Each row below holds a small network's activations on one input, seen along a few directions.
Each table varies a few parts of the input and shows all the possible inputs, shuffled.
A made-up example of a description, with smaller parts first: values(2) and (point or line(9) or (ring(5) and line(6))).
Shared parts are said once, and a part with two or three values counts as separate values.

Other details of the inputs shift rows strongly along three fixed directions, in all tables alike. That doesn't count.

Rows:
row 1: [ 2 -1 -7  1 -7 12 -2  4  2  0  3]
row 2: [-2 -5 -1 -6 -8  6  4  2  4  0  2]
row 3: [-2  1  6  7  8 -8 -1 -5 -8 -1 -2]
row 4: [ 4 -5  6  3  7 -6  1 -7 -8 -4 -3]
row 5: [-5 -2 -3 -5 -7  5  0  4  5 -2  3]
row 6: [-1  0 -8  0 -9 11 -2  2  1  0  2]
row 7: [-5  0  0 -2 -6  7  6  4  2  4  4]
row 8: [-2 -4 -1 -6 -9  6  1  2  5 -1  4]
row 9: [ 3  3  6  3  4 -8 -3 -7 -8 -3  2]
row 10: [-4 -6 -2 -4 -7  4 -1  3  8 -1  4]
row 11: [ 2  0  7  5  6 -7  1 -7 -9  0  0]
row 12: [-9  1 -2 -2 -7  4 -1  4  5  2  5]
row 13: [  5   5   1   6   4  -5  -5  -4 -12  -4  -2]
row 14: [-7 -5 -8 -1 -6  2  2  8  1  7  2]
row 15: [10 -1 -1  8  5 -1 -6 -8 -9 -5 -2]
row 16: [  1   4   6   3   6  -7   0  -6 -11  -3  -1]
row 17: [  1   5   6   2   5  -7  -1  -6 -10  -4   0]
row 18: [-6  0 -1 -1 -5  5  0  5  6  2  7]
row 19: [ 6 -1  6  2  7 -5  0 -4 -8 -8  0]
row 20: [ 11  12  10 -40  37  15 -26   8  16  33 -39]
row 21: [-4 -8 -7 -1 -7  1  1  7  2  8  3]
row 22: [ 0  2 -5 -1 -9  9  0  6  0  2  4]
row 23: [ 1  1  5  7  9 -8 -3 -3 -6 -2  2]
row 24: [-4 -4 -2 -3 -4  6  0  6  7 -2  5]
row 25: [ 23  34 -25  14   6 -40  34  -8  38  -9 -24]
row 26: [ 4  3  6  2  4 -8 -1 -7 -9 -2  1]
row 27: [ 2 -6  6  5  8 -7 -1 -6 -5 -4 -3]
row 28: [-1 -4 -1 -7 -9  6  2  2  4 -1  3]
row 29: [ 1  1  6  7  9 -6  1 -4 -8 -1  0]
row 30: [ 4 -3  6  4  9 -5  2 -3 -8 -6 -2]
row 31: [-6 -3  0 -1 -7  5  4  1  4  6  4]
row 32: [-2  2  4  6  7 -9 -4 -5 -7 -3  0]
row 33: [-7  1 -1 -3 -7  6  5  2  1  4  3]
row 34: [-1  2  6  6  7 -7  0 -6 -9 -1 -1]
row 35: [ 1 -3  5  4  8 -6  0 -5 -8 -5 -4]
row 36: [-2 -4 -1 -5 -6  8  5  5  3 -1  3]
row 37: [ 1  1 -5 -2 -9  8  2  7 -1  3  3]
row 38: [ 5 -3  5  2  6 -8 -4 -6 -6 -7  0]
row 39: [ 2 -6  5  5  8 -8 -3 -6 -4 -4 -2]
row 40: [ 0 -1  6  7  7 -9 -3 -6 -5  0  0]
row 41: [-2  1  5  7  8 -9 -3 -5 -7 -2 -1]
row 42: [-6 -3 -3 -4 -6  5 -1  4  6 -2  3]
row 43: [-5 -6 -7  0 -4  3  3 10  1  7  4]
row 44: [-4 -8 -1 -3 -6  6  4  2  5  2  1]
row 45: [ 4  4  6  3  7 -6  0 -4 -9 -4  2]
row 46: [-4 -1 -2 -6 -8  6  1  3  3 -3  3]
row 47: [ 9  0  0  7  4 -3 -7 -7 -9 -5 -1]
row 48: [-6 -1 -1 -2 -8  3 -1  2  6  3  6]
row 49: [  8  16  10 -37  36  13 -29   7  17  37 -36]
row 50: [-2  2 -7  0 -9  9 -2  4  1  1  3]
row 51: [-4 -1 -2 -7 -8  7  3  3  2 -2  2]
row 52: [ 8  2  1  7  4 -5 -6 -6 -9 -3 -1]
row 53: [ 17  25 -31   5  -6 -24  42   0  49  -4 -24]
row 54: [-6 -2 -2 -1 -7  3  0  2  6  5  5]
row 55: [-6  3 -1 -4 -9  5  1  3  2  2  5]
row 56: [  8   3   1   8   6  -3  -5  -3 -10  -5   0]
row 57: [-4 -3 -2 -6 -7  7  4  3  2 -1  1]
row 58: [-7 -6 -2 -2 -5  5  1  4  6  0  1]
row 59: [ 0  0  6  8  9 -7  0 -3 -7 -1  0]
row 60: [-7 -3  0  0 -7  4  3  2  5  6  4]
row 61: [-7 -6 -2 -2 -5  6  3  4  5  1  0]
row 62: [  1  -1  -4  -3 -11   6   1   4  -1   4   3]
row 63: [ 5 -1  5  2  7 -6 -2 -3 -7 -8  0]
row 64: [  7   1  -2   8   6  -1  -6  -6 -11  -6  -3]
row 65: [ 3 -5  5  5  7 -8 -4 -6 -4 -5 -1]
row 66: [ 3  2  6  4  5 -9 -4 -7 -7 -3  2]
row 67: [ 2 -5  5  6 10 -6 -2 -3 -5 -6 -1]
row 68: [-4  0  0 -4 -9  5  4  1  2  5  4]
row 69: [  5   4   1   4   4  -6  -3  -3 -13  -4  -2]
row 70: [-7 -5 -3 -3 -5  5  0  4  6 -1  2]
row 71: [-4  2 -1 -4 -7  6  2  5  3  2  6]
row 72: [  0   0  -5  -2 -11   7  -1   3   1   3   3]
row 73: [-4 -6 -2 -2 -4  6  1  6  7 -1  4]
row 74: [-5  2 -1 -3 -7  5  1  5  4  2  7]
row 75: [-3 -3 -2 -4 -6  6  1  6  6 -2  5]
row 76: [-5 -7 -1 -1 -4  7  4  5  6  1  2]
row 77: [ 2 -2 -8  1 -7 13 -1  4  2  0  3]
row 78: [  3   3   7   4   7  -6   1  -4 -10  -3   1]
Description of these inputs: values(3) and (point or line(5) or (values(2) and ring(10))).
Question: The inputs of row 72 and row 13 match in every part but the values(3) part. If row 39 is changed in the same way as row 72 into row 13, which row does it become?
Answer: row 58
Question: The inputs of row 43 and row 21 match in every part but the values(3) part. If row 37 is changed in the same way as row 43 into row 21, which row does it become?
Answer: row 62
Question: Change only the line(5) part in row 37. List by row number the other rows that result.
Answer: row 1, row 22, row 56, row 77

Rows:
row 79: [ -6  14  -5 -21   9  -7   2  11  29  29 -19]
row 80: [-43 -25  20 -14 -20  28 -21   8 -19  16  28]
row 81: [  0   3 -10 -18  18   9   3  12  33  15 -27]
row 82: [ -2  16   4 -23   9   3   8   5  32  24 -20]
row 83: [ 11  10  10  12  20 -16 -14  -9 -35   1   1]
row 84: [  2 -20  17  16  28 -14 -22  -6 -17  -9  -2]
row 85: [ 10 -10 -10  -7 -21  18   2   3   0  -5   2]
row 86: [-13  -6   4 -14 -11   6   3   6  17 -14  13]
row 87: [  5  22 -19   0  -1 -19  41   7  44   8 -14]
row 88: [ -4   9  -2  -1 -20  15   5   3  -1   5  11]
row 89: [  1   3 -10  57 -23 -41  26 -15 -33 -36  33]
row 90: [ 21   2  18 -13  47 -16  -8  -9  -5   0 -39]
row 91: [ 12   4 -22   9  -9   4  -2   9  21   1  -5]
row 92: [ -7  10  -4  -1 -22  13   1  -1   1   6  11]
row 93: [-14 -27   9 -17 -22  50 -20  15 -30   1  18]
row 94: [-17   0 -20  41 -47 -27  61  -8  25 -30  32]
row 95: [-13 -32   2 -13 -21  47 -32   7 -22   5  25]
row 96: [  5  13  11  12  15 -18 -19 -17 -32  -1  -2]
row 97: [ 12  28 -11 -20   6  10   2  10  19  25 -19]
row 98: [  4   4 -21   3  -7  15   6   9  11  -1  -5]
row 99: [-11   1  -5  -2  -6  -5  16  10  15  13   4]
row 100: [ 15 -18  21   1  27 -17  -8 -16 -21 -14 -12]
row 101: [ 16  11  14   1  18 -12 -21 -13 -24 -25   1]
row 102: [ 16 -12   9  11  33 -26  -8 -19  -7 -13 -14]
Question: Describe the family of inputs behind these rows.
Answer: values(2) and (point or ring(5) or ring(6))
Question: Change only the values(2) part in row 93. List by row number the other rows that result.
Answer: row 90
Question: Change only the values(2) part in row 81. List by row number the other rows that result.
Answer: row 98
Question: Start at row 83 and move only the ring(6) part, one step at a time. The first step leads to row 97. Which rows follow, in order?
Answer: row 88, row 92, row 96, row 89
Question: Change only the ring(6) part in row 80. List by row number the other rows that result.
Answer: row 79, row 82, row 87, row 94, row 99
